Each row below holds a small network's activations on one input, seen along a few directions.
Each table varies a few parts of the input and shows all the possible inputs, shuffled.
A made-up example of a description, with smaller parts first: one of 3 separate values, together with either a single point or one of 9 places around a ring or (one of 4 places along a line, together with one of 8 places around a ring).
Shared parts are said once, and a part with two or three values counts as separate values.

Other details of the inputs shift rows strongly along two fixed directions, in all tables alike. That doesn't count.
These rows show it; all are for the same input, with only those details redrawn:
[-37   1 -21  46  -2 -27 -23   9 -24  16  26 -14 -40  31 -14]
[-36 -17 -46  22   5  -6  16 -29 -21 -28  -2 -17 -23  30 -10]
[-35  -3 -23  40  -1 -21 -15   3 -22   9  20 -12 -37  28 -12]
[ -5 -22 -10  -5  -2  25  30  -6   0 -18 -12   6 -18   5   3]
[  2 -23   0 -11  -4  32  33   0   4 -15 -14  12 -18  -1   6]
[ 41  10 111  12 -31  24 -44 121  29 106  42  53 -57 -34  15]

A family of inputs:
row 1: [-38   3 -25  17  -1 -20 -27 -21 -25 -22  25 -36 -15  20 -13]
row 2: [ -3 -17  -6 -21  -8  22   8 -15  -1 -24  -3 -10  -1  -9   5]
row 3: [ 43 -15  28 -49   7  72  90 -16  53 -35 -58  37  49 -41  52]
row 4: [ 40  12 111  16 -31  20 -50 124  27 111  45  51 -59 -32  13]
row 5: [-15  15 -37   1  14 -41 -14 -42  -8 -10  -9 -38  38   5  -9]
row 6: [-39  30 -21  53  17 -37  -6 -17  -6  -2  13 -21  12  28  11]
row 7: [-26  30 -30  38  17 -46 -14 -35   0  -1   3 -30  38  10  15]
row 8: [-38   5 -16  43   2 -24 -23   7 -25   5  29 -17 -41  34 -16]
row 9: [ 37  28 116  16 -19  20 -37 116  36 101  38  48 -41 -29  18]
row 10: [ 42  -4  19 -61  14  56  77 -42  50 -58 -57  15  74 -44  46]
row 11: [ 31   2 -19 -13   7 -11  11 -17  -3 -12 -20  22  40  -4  -4]
row 12: [ -4   5 -42 -27  10 -38 -30 -38 -27 -23  -7 -31  27  11 -43]
row 13: [-24  10 -31  11  -2 -41 -54 -17 -36  -9  31 -28  -6  21 -30]
row 14: [-36   6 -31  38  10 -20   6 -12 -13   1   4 -15 -14  30  -4]
row 15: [ 68 -17  11 -71   7  50  65 -23  26 -51 -54  46  60 -34  13]
row 16: [ 57 -39  11 -95 -11  70  48 -25  20 -51 -46  25  37 -45   9]
row 17: [ -1   8 -36 -14   3 -50 -48 -20 -27   8   2 -26  19   8 -42]
row 18: [ 19  17  19 -27   6  -7  -7  -7  17   1 -11 -11  37 -22   1]
- What do these inputs look like to the network? => one of 2 separate values, together with either a single point or one of 8 places around a ring
- The inputs of row 18 and row 5 match in every part but the choice among 2 separate values. If row 9 is changed in the same way as row 18 into row 5, which row does it become? => row 14
- Which other rows does row 16 become when the choice among 2 separate values takes its other values? List them by row number. => row 13
- Which other rows does row 8 become when the choice among 2 separate values takes its other values? List them by row number. => row 4
